Each row has a name. Each piece below is followed by the name of the row it came from, unless a question asks for something else. Each question is about the rows just above it. Places in a row count from 0.

W: 162	70	138	183	107	154	106	113	155	160
H: 172	77	175	146	122	176	123	134	164	170
L: 120	141	152	91	152	174	137	79	110	90
D: 153	101	137	95	147	154	97	126	143	108
U: 164	60	178	155	130	189	144	140	157	163
B: 159	77	172	173	132	198	121	142	154	160
C: 56	126	112	154	134	108	123	172	23	57
Y: 180	76	147	152	128	210	106	120	149	164
R: 154	53	146	164	132	189	111	103	158	170
P: 152	82	136	191	131	202	155	120	174	159
A: 157	77	151	167	131	183	86	146	160	162
Q: 171	69	128	155	103	226	106	57	168	157
L without one entry, shuffled: 152	79	174	152	90	137	141	120	110. Gone: -> 91
Where in the named rows is 173? -> B, 3
Where in the named rows is 76? -> Y, 1
Row and place of 56 in the named rows: -> C, 0
Where in the named rows is 69? -> Q, 1

pimo: 106	168	152	219	74	182	161	99	145	164	67	32	153	106	158	121	133	102	93	64	81	43	83	94	186	81	116	125	188	94	52	157	123	124	146	147	107	177	169	145	129	117	162
pufi: 106	171	152	224	63	185	161	99	145	164	67	32	153	106	158	121	133	102	93	64	81	43	83	94	186	81	116	125	188	94	52	157	123	124	92	147	107	177	169	145	129	117	162
gogu: 106	171	152	224	74	185	161	99	145	164	67	32	153	106	158	121	133	102	93	64	81	43	83	94	186	81	116	125	188	146	52	157	123	98	92	147	107	177	169	145	129	117	162
Which entry of pimo is missing from 67	162	74	94	83	64	129	182	123	106	116	94	43	106	102	186	124	81	52	121	153	93	161	145	107	146	168	157	117	125	219	152	164	169	32	188	158	145	81	99	177	133? -> 147
Shuffled pufi with one entry gone: 145	188	152	93	162	102	147	107	117	153	99	92	161	171	52	145	94	186	83	81	129	123	124	121	185	133	63	106	224	177	81	164	158	67	94	157	125	32	116	169	106	43, missing -> 64
Where in the named rows is 98? -> gogu, 33

rumu: 97	121	87	136	113
livo: 81	125	87	136	80
Fafel: 97	121	97	136	78
vov: 168	96	87	136	27
mosu: 187	124	87	136	70
getez: 187	124	186	136	84
Kinez: 168	96	87	136	66
kad: 185	137	156	136	70
81	125	87	136	80 is in which row? -> livo
Kinez without one entry, shuffled: 66	168	87	96. Gone: -> 136
Row and place of 185 in the named rows: -> kad, 0
Shuffled Kinez with one entry gone: 87	136	168	66, missing -> 96

nez: 150	74	127	132	206	87	87
bupiv: 132	79	138	95	134	106	106
lovif: 116	66	158	85	205	106	106
pokif: 133	99	146	98	140	139	139
memu: 194	88	136	120	142	33	33
Where in the named rows is 133? -> pokif, 0
pokif without one entry, shuffled: 140	133	139	99	139	146. Gone: -> 98
Which entry of nez is missing from 127	150	132	206	87	87? -> 74
Shuffled memu with one entry gone: 136	33	194	88	33	142, missing -> 120
Row and place of 150 in the named rows: -> nez, 0
Where in the named rows is 120? -> memu, 3

zegi: 132	136	131	126	121	133	123	125	125	137
nozor: 149	142	136	118	148	159	112	135	136	160
kepa: 128	121	124	125	141	135	131	120	132	125
bir: 158	145	121	98	161	188	122	122	140	167
piga: 108	80	137	156	162	90	112	132	118	124
mudi: 153	116	120	108	198	182	119	140	141	171
kir: 112	69	124	165	206	112	119	139	134	136
vek: 148	138	129	116	153	162	122	136	138	152
Fina: 149	113	127	120	194	169	109	138	138	174
Suv: 126	137	132	134	111	121	124	137	126	129
188 is at row and place -> bir, 5
Row and place of 123 in the named rows: -> zegi, 6
Shuffled bir with one entry gone: 140	122	188	98	122	145	167	158	161, missing -> 121
Shuffled mudi with one entry gone: 108	116	119	140	120	153	171	182	198, missing -> 141

Nuvu: 155	168	136	54	131	158	127	136	154	102
Dozu: 161	67	87	135	176	88	111	141	118	163
sufug: 161	67	79	135	119	88	111	141	118	144
Ropet: 175	67	79	135	176	88	111	141	118	163
zan: 155	168	136	54	135	158	127	136	154	136
Shuffled Dozu with one entry gone: 111	135	67	141	118	163	87	161	176, missing -> 88
sufug without one entry, shuffled: 67	88	144	141	135	111	119	79	161. Gone: -> 118
Which entry of Ropet is missing from 88	111	118	175	135	163	67	141	79? -> 176

Vubes: 119	220	163	127	147	136	158
zop: 76	111	188	110	144	161	175
lafo: 221	90	126	69	152	72	103
Kedi: 98	141	162	114	147	148	161
Tizi: 203	185	123	89	90	35	169
ket: 101	134	127	136	128	156	92
Which entry of ket is missing from 156	101	128	127	136	92? -> 134
ket without one entry, shuffled: 127	101	136	156	92	134. Gone: -> 128
Tizi without one entry, shuffled: 35	203	123	89	90	185. Gone: -> 169
Which entry of Tizi is missing from 123	203	169	89	185	35? -> 90
Where in the named rows is 69? -> lafo, 3
zop without one entry, shuffled: 161	188	175	144	76	111. Gone: -> 110

ses: 116	176	108	153	92	136	133	98	123	133	102	115	157	110	167	159	178	136	130	130
mabig: 77	128	166	145	153	100	108	106	129	125	124	185	148	127	131	145	146	169	119	137
divun: 152	120	135	136	124	84	144	141	124	135	135	140	166	111	141	108	153	175	124	119
Fotos: 102	140	114	150	127	112	122	72	124	129	84	116	205	131	187	194	128	134	131	170
Gug: 112	146	148	155	158	114	102	105	107	156	154	135	196	113	144	104	173	140	131	173
nad: 117	120	135	136	124	84	144	141	124	135	135	140	166	111	141	108	153	175	124	119
nefim: 106	132	141	155	75	121	119	116	125	134	114	145	134	104	141	156	135	153	115	167
leg: 126	135	134	139	117	118	116	129	121	128	113	133	147	109	127	120	135	145	123	131
152 is at row and place -> divun, 0
139 is at row and place -> leg, 3

tuva: 130	128	135	123	126	122	121	117	127
lak: 122	116	121	120	144	138	125	109	142
potes: 99	119	163	82	71	142	36	115	105
vadug: 131	145	133	162	137	113	130	145	120
fum: 134	140	134	113	130	121	129	148	116
Romol: 121	131	143	121	143	121	129	121	140
Where in the named rows is 163? -> potes, 2
tuva without one entry, shuffled: 135	128	130	117	127	121	126	122. Gone: -> 123
Row and place of 115 in the named rows: -> potes, 7
Row and place of 137 in the named rows: -> vadug, 4
Which entry of potes is missing from 115	99	36	119	71	163	105	142? -> 82
Where in the named rows is 109? -> lak, 7
Where in the named rows is 127? -> tuva, 8

rilok: 73	128	130	136	135	113	135	129	126
romir: 90	140	124	162	129	130	178	132	119
lol: 90	131	124	162	129	130	178	132	119
sired: 97	136	128	136	135	126	182	129	122
reko: 173	125	128	121	123	135	191	133	119
Sorud: 124	123	120	118	115	119	48	124	127
tomi: 86	140	123	160	128	135	171	85	120
86	140	123	160	128	135	171	85	120 is in which row? -> tomi
Row and place of 118 in the named rows: -> Sorud, 3
Shuffled tomi with one entry gone: 171	128	120	135	123	140	85	160, missing -> 86

Gaz: 76	141	118	141	48	177	106	66
danu: 191	188	194	127	124	164	130	131
Dabil: 63	157	156	193	124	139	192	66
Which entry of danu is missing from 188	191	130	127	194	124	164? -> 131
Row and place of 156 in the named rows: -> Dabil, 2
63 is at row and place -> Dabil, 0
Which entry of Dabil is missing from 66	124	157	193	156	139	63? -> 192
Where in the named rows is 127? -> danu, 3

tiluv: 138	121	62	116	101	123	139	119	125	87
zusu: 89	80	128	129	114	73	79	125	117	101
Limem: 109	92	141	128	75	93	66	133	100	122
nul: 118	90	134	131	99	98	44	129	124	108
Limem without one entry, shuffled: 92	133	93	100	141	75	128	122	109. Gone: -> 66
Where in the named rows is 123? -> tiluv, 5
122 is at row and place -> Limem, 9
Which entry of zusu is missing from 79	114	73	128	101	125	89	117	129? -> 80

Vig: 128	127	138	126	119	119	139	128	129	120	117	118	133	117	129	132	125	130	117	136	128	125
Tup: 127	128	134	128	122	123	134	128	133	124	122	122	130	122	130	131	127	130	122	123	129	126
Nasu: 109	127	122	124	138	144	126	110	114	135	128	140	135	139	128	145	137	126	138	113	116	145
kato: 118	129	116	128	136	139	117	121	114	137	135	139	123	139	127	129	134	126	139	114	123	133
Gupi: 130	128	130	128	125	129	129	130	130	126	126	125	127	125	128	126	126	128	125	130	129	125
Fivub: 126	148	133	150	105	113	122	151	131	134	131	118	98	118	147	110	137	148	122	126	153	96
por: 59	158	153	145	125	161	158	93	115	154	108	146	147	140	167	203	182	165	141	103	125	164
selak: 124	75	108	71	156	137	130	75	116	98	106	128	174	129	78	146	94	77	122	124	69	173
dolu: 124	163	141	166	90	106	122	166	135	140	133	113	82	113	162	104	145	163	118	127	170	78
tuv: 121	129	116	129	138	140	116	124	114	138	139	140	122	141	127	127	133	126	140	115	125	133
zoma: 130	122	138	121	119	118	141	124	139	115	113	115	138	115	124	134	121	125	114	138	124	128
q: 128	127	138	126	119	119	139	128	129	120	117	118	133	117	129	132	125	130	117	136	128	125 -> Vig
170 is at row and place -> dolu, 20
Shuffled por with one entry gone: 164	115	167	153	103	158	146	158	203	125	108	182	147	125	145	93	141	59	161	165	154, missing -> 140
Vig without one entry, shuffled: 139	128	129	117	117	118	128	120	128	119	130	117	125	133	129	119	136	126	132	125	127. Gone: -> 138
Nasu without one entry, shuffled: 114	127	128	124	140	116	109	144	145	145	139	137	113	135	138	122	128	126	135	138	126. Gone: -> 110

tesed: 81	199	81	128
noset: 171	153	130	106
marun: 130	195	130	118
Ruti: 114	124	114	125
Gevum: 124	126	124	152
Tuvep: 123	35	123	125
zaf: 130	123	130	125
rugo: 171	94	171	106
Lipo: 43	174	43	173
Dukur: 130	124	130	125
likug: 126	125	130	125
pulu: 130	153	130	125
Which row holds 124	126	124	152? -> Gevum
Row and place of 118 in the named rows: -> marun, 3
Ruti without one entry, shuffled: 124	114	114. Gone: -> 125
Where in the named rows is 152? -> Gevum, 3
Lipo without one entry, shuffled: 43	173	43. Gone: -> 174
q: 171	153	130	106 -> noset

